Each row below holds a small network's activations on one input, seen along a few directions.
Each table varies a few parts of the input and shows all the possible inputs, shuffled.
A made-up example of a description, with smaller parts first: one of 2 separate values, together with either a single point or one of 11 places along a line or (one of 5 places around a ring, together with one of 6 places along a line).
Shared parts are said once, and a part with two or three values counts as separate values.

Other details of the inputs shift rows strongly along three fixed directions, in all tables alike. That doesn't count.

Rows:
x1: [ 29   5  11  -1  37  -7  18   6  28  25 -22]
x2: [ 31  18 -38 -46  49  75 -41  12   8  -4  50]
x3: [-23  12 -46  23  -9  14 -55   8  37 -55  16]
x4: [  3 -11  24  -4  41  57 -23   3  56  26 -17]
x5: [ 18  -9 -44 -37  13  29 -24 -31 -32  -7 -17]
x6: [-15   2 -41  13 -19 -28 -22  -5 -51 -53  25]
x7: [ 45 -37  41 -38  55  15  10   3  21  59 -34]
x8: [-37   5   0  12 -16 -31 -24  32  11  -5   3]
x9: [-37  20 -34  32  -7  37 -51  15 -18 -47  22]
x10: [ -8   5 -38 -14  57  69 -52  13 -21   2 -17]
x11: [ 28  46 -18 -20   5  26 -21 -35 -35   5 -30]
x12: [-10   3 -36   7 -32 -15 -17 -14 -44 -64  25]
x13: [ 24 -21  20  -5  68  13  11   3  33  20 -13]
x14: [ 47  26  29 -41   9  16  30   4  -4  43  39]
x15: [-27 -13 -51   1 -40   7 -33  -1 -32 -61  26]
x16: [ 17  32 -16 -41  19  15 -45  -3   2 -13 -34]
x17: [ 25  -4  17  13  33  66  14  -9  14  35 -15]
x18: [-33 -47  35  33 -44 -37  47  20 -16  30  26]
x19: [-31 -18 -16  51   5  11  19  26   7   2  24]
x20: [ 24 -23  23  -7  30  17  23 -18 -24  18  -6]
x21: [ -7 -13   6  20  52  63 -14   8   9  50  -9]
x22: [-40 -56  61  17 -19  11  23  52  52  12  15]
x23: [ 35  13  27  -1  14  13   6  -7  36  21 -23]
x24: [ 13  33 -27 -38   3  23 -17 -32 -37   9 -36]
x25: [-26 -18  36  40 -38 -30  49  19  54  -2  19]
x26: [-30 -30   4  23   8  -2   8   6  48 -27  22]
x27: [  2  29 -34 -34   8  24 -21 -32 -33  10 -34]
x28: [  6 -33   3  14  72  54  15   2   5  19   1]
x29: [-32 -10 -38  -4  -1  -1 -62  45   5 -52  11]
x30: [ -3 -12  12   6 -13 -55  -1   6  -2 -23  14]
x31: [ 57  64 -18 -32 -24 -46  -8 -51  -9  -2 -43]
x32: [ 18   6 -35 -42  29  -6 -48   9  -8   1 -32]
x33: [-29  -9  45  64 -41  -5  45  17   7  13  27]
x34: [-27  10 -42  19  29  27 -81  30  26 -33  10]
x35: [ -8 -19 -21 -11 -12   5 -43  22  12 -55  15]
x36: [ 43  25  24 -35  23   2  25  12 -11  55  39]
x37: [ 24  -9  19 -10  22   4  59 -49  -8  42 -22]
x38: [  2  15 -37  -8  -4 -24 -21 -17   9 -60   5]
x39: [ 47   3  34 -50 -32 -58  35 -37  -7  33 -37]
x40: [ 17  23 -32 -28 -44 -88 -23 -10 -37 -26 -10]
x41: [-12  -3   6  19  -2 -30   4  12  17 -44  18]
x42: [-48 -72  33  43  -8  23  23  45   8  12  40]
x43: [-47 -40  43  12 -49 -31  29  26  37  12  10]
x44: [ 19  17  38  -6  21   8  -7  -1  23  29 -26]
x45: [-13 -29  20  18  -9 -52   8  13  12  -5  19]
x46: [  7  -4  26  -9  37  39 -12 -11  50  40 -26]
x47: [  9   9  36 -23  22   5  -4  10  15  29 -31]
x48: [ 20 -41  22 -22  48  22   3 -17  38  20 -13]
x49: [ 55  12  22 -16  32  26  58 -33  -6  56 -41]
x50: [ 10  65 -22  12 -64 -77 -21 -11 -18 -53  -1]
x51: [ 20  33  35 -42 -27 -55  29 -36  -2  48 -50]
x52: [-24 -42  -2  -3 -10   4 -19  15  33 -21  14]
x53: [ 20  -5  12  20  44  49  10  -2   5  46 -14]
x54: [-14 -17 -30   3   3   4 -51  15  13 -78  28]
x55: [-31  -9 -55  22   5  32 -23  -5  -8 -68  31]
x56: [  5  16 -23 -23  44  60 -38   0 -28   3 -25]
x57: [ 23 -28  18 -21   7  29  20 -11 -19  25 -13]
x58: [-42 -20 -14   4 -38   4   3   5 -16 -10   9]
x59: [ 42   5  32 -32 -26 -39  48 -34 -55  40 -30]
x60: [  5  22  34 -22 -67 -90  27   1 -24   2 -20]
x61: [-37 -19 -16  14 -24 -10  -4  25 -28   0  11]
x62: [-19 -18 -12  35  24   2  -6  38  46  -8  15]
x63: [  8 -28 -46 -18  57  67 -37 -25 -10 -20  -1]
x64: [ 33  38 -26 -47 -18 -40   1 -29 -76  16 -43]
x65: [-13  26 -45  20 -13 -21 -34  23  11 -74  16]
x66: [-39 -36  35  74  -5  21  34  32  28  39  30]
x67: [-59 -31  41  66  -7  32  14  39  20  23  33]
x68: [ 32  -7  18  -5  46  33  16   6  49  18 -22]
x69: [-28 -26  40  59  -7 -12  17  39  57  25  22]
x70: [ 32  35 -27 -56 -33 -26   6 -46 -63   9 -44]
x71: [ 40  22  26 -34  24  21  19  16  -5  39  44]
x72: [-37 -20  -6  53 -12  52  -3  15  26 -15  31]
x73: [  9  67 -41 -19 -57 -75  -9   9 -53 -22  66]
x74: [ 36  40 -18 -50 -23 -32   3 -32 -75   7 -43]
x75: [ 27   1  14 -36  37  50  15   6  21  50  44]
x76: [-26  17  10  25 -17 -24 -26  21  17 -12   8]
x77: [-43 -52  49  13 -30  -1  22  38  49  12  13]
x78: [-33 -28  -1   7 -17  35  -3  26 -10 -14  12]
x79: [-41  13 -43  26 -15  45 -49   2  -6 -45  21]
x80: [  3 -18  -1  18  40  76   3 -12  28  34  -8]
x81: [-41  10  -6  30 -35  10  -4 -10  -5  -5  13]
x82: [ 45  27 -30 -31  -1 -53   5 -51 -73   8 -25]
x83: [-25 -40  47  30 -48 -29  63 -12  -7  10  28]
x84: [-19  16 -42  22 -15 -15 -10  -6 -39 -69  26]
x85: [ 29 -20  26 -12  55  27  16  -5  41   9 -14]
x86: [-25  -4 -47  24   5  30 -21   3 -14 -72  32]
x87: [-35   8  23  12 -29 -42  -5  30   9  -1   2]
x88: [ 21   2   0  11  32  16  34  -5  -8  34 -16]
x89: [ 34  12 -33 -25  50  28 -15 -19  35   1 -32]
x90: [ -1  55 -43  18 -59 -59  13 -17 -55 -51   6]
x91: [ 42  42 -37 -22   7 -51  18 -52 -64   5 -28]
x92: [  8  38 -33  13  -8 -25 -43   6   5 -36  -1]
x93: [ -10    1   49   29  -52 -115   71   -4    5   17   10]
x94: [ 12  27 -23 -43  16  15 -45 -11   7  -9 -35]
x95: [-32  16  62  20 -91 -62  71  -5 -31  30   0]
x96: [ 37   0 -20 -44  25   3 -42  -2  -9 -22 -22]
x97: [  -2   -9   72   15  -65 -104   62   -5   -4    3   12]
x98: [ 25   5   3  -1  10  18  47 -28   0  32 -22]
x99: [ 14  -2  -6   4  19  26  39 -26   6  31 -18]
x100: [ 33  22  52 -18   6  -3  16 -18  23  47 -37]
x101: [-62  -3 -58  27   8  39 -64  39 -17 -40  25]
x102: [-26 -46  51  24 -35 -37  35   9  37  -8  29]
Each input here is: one of 6 places along a line, together with either a single point or (one of 2 separate values, together with one of 8 places around a ring).
- Changing only the place on the line of 6 turns x38 into x26. The same change can be made to x31. Which row results? => x3
- Changing only the place on the line of 6 turns x91 into x28. The same change can be made to x34. Which row results? => x76
- Changing only the place on the line of 6 turns x51 into x87. The same change can be made to x43. Which row results? => x29
- Start at x40 and move only the place on the line of 6, one step at a time. The first step leads to x7. Which rows follow, in order? => x96, x35, x39, x52
- Change only the place on the ring of 8 in x60. List by row number the other rows that result. => x41, x44, x47, x50, x65, x96, x97

Rows:
x103: [ 54  -7  23 -61   3 -22  43 -19 -39  60 -33]
x104: [ 24  10  40 -53 -19 -43  43 -38 -45  30  -4]
x105: [-20 -35   4  30  12  44 -26  20   8  14 -19]
x106: [ 15 -45 -45 -23 108  74 -47   5  12 -13  16]
x107: [-69 -57  59  74 -64  -7  59  22  37   1  21]
x108: [ 34  12  57 -55  11 -97 -21  11  90  -2 -46]
x109: [  8 -15 -32 -22  62  93 -45 -17  15  10 -47]
x110: [ 38  47  24   2 -18 -40  36 -36  -5  38  -1]
x111: [  4  28 -97 -11 -53 -66 -48 -21 -62 -97  34]
x112: [ 33   1  25 -37 -12 -45  34  -8 -50  33 -20]
x113: [-51 -71  39  36 -38  -1  32  32  26 -14  71]
x114: [-23 -50  10  13  37  74  -1  18  36  44 -30]
x115: [ -55   41  -88   35  -20   31  -90   27    2 -116   73]
x116: [ -2  42   4  -4 -15 -10   1   3 -12  30  11]
x117: [ 10  11 -25  20  -7 -20  13 -18 -17 -27 -40]
x118: [  2  50 -63  -3 -31 -38 -34 -45 -47 -75 -31]
x119: [ 28  54  23 -20 -29 -18  37 -15 -16  27  -7]
x120: [-68 -29  39  98 -30  -7  50  61  57   4  72]
x121: [ 37  13   1 -20 103  99 -38  18  11  52 -21]
- What is each input in this table made of? => either a single point or (one of 3 separate values, together with one of 6 places along a line)

Rows:
x122: [  4  50  17   6 -36 -50  21   8 -27  36   1]
x123: [ 45  22 -22 -79  26 -15 -32 -12 -10  23 -41]
x124: [ -7 -70  41  22  68  19  22  30  51  28  15]
x125: [ 18  50 -52   8  35   4 -29 -13 -20 -26   6]
x126: [ 31  28 -24 -28  16 -31 -42 -40  10 -12 -91]
x127: [-71 -32 -30  55 -43 -14  22  17  -5 -54  63]
x128: [ 58  16 -35 -52  45 -25  -6 -33  -1  -5 -25]
x129: [-14 -17 -49  14  31  48 -47  19 -45 -43  10]
x130: [-47  -7 -60  29  10  49 -63 -10   1 -53 -43]
x131: [ 37  -8  38 -17 -41 -72  55 -24  11   6  -5]
x132: [ 12   2 -18 -50   7   5 -55   2   7 -29   1]
x133: [ 33 -30  56 -28  40  24  56 -13 -27 111 -45]
x134: [  1   8  22 -20 -61 -32  49 -34 -41  -9  -5]
x135: [ 57  65 -16 -51  13  20 -12 -39 -14  -6 -27]
x136: [-13   0  14  -9 -65 -38  31 -10 -39  36  -2]
x137: [-24 -12  29   3 -36 -68  13  39  -4   8  12]
x138: [-20 -19  -9  25 -59 -20  30 -16 -20 -36  33]
x139: [-27  42  15   9 -65 -24  -2   4   0 -11  34]
x140: [ 15   0  40 -23 -53 -61  31  -8   4 -19   1]
x141: [-31 -55  25  -2  15  78  -3  12  15  23  17]
x142: [-36  -2  13  63  21  56 -18  18  68  10 -31]
x143: [ 22 -10  34  22  48  39  53   2  52  59  10]
x144: [ -1 -26  30  33  34  71  23  20  65  17  32]
x145: [-11 -16 -43   7  27  -1 -75  38 -10 -69  22]
x146: [  9   0 -54   0  33  13 -21 -26 -49 -23  -1]
x147: [19  3 36 23 48 35  6 18  8 46  2]
x148: [-60  17   2  41 -58 -11  -7  51  22  -8  56]
- What is each input in this table made of? => one of 3 separate values, together with either a single point or one of 8 places around a ring
- Change only the choice among 3 separate values in x133. List by row number the other rows that result. => x122, x137
- Which other rows agree with x122 in the choice among 3 separate values? List them by row number. => x125, x135, x139, x142, x143, x144, x147, x148
- Change only the place on the ring of 8 in x138. List by row number the other rows that result. => x127, x129, x133, x134, x136, x141, x146
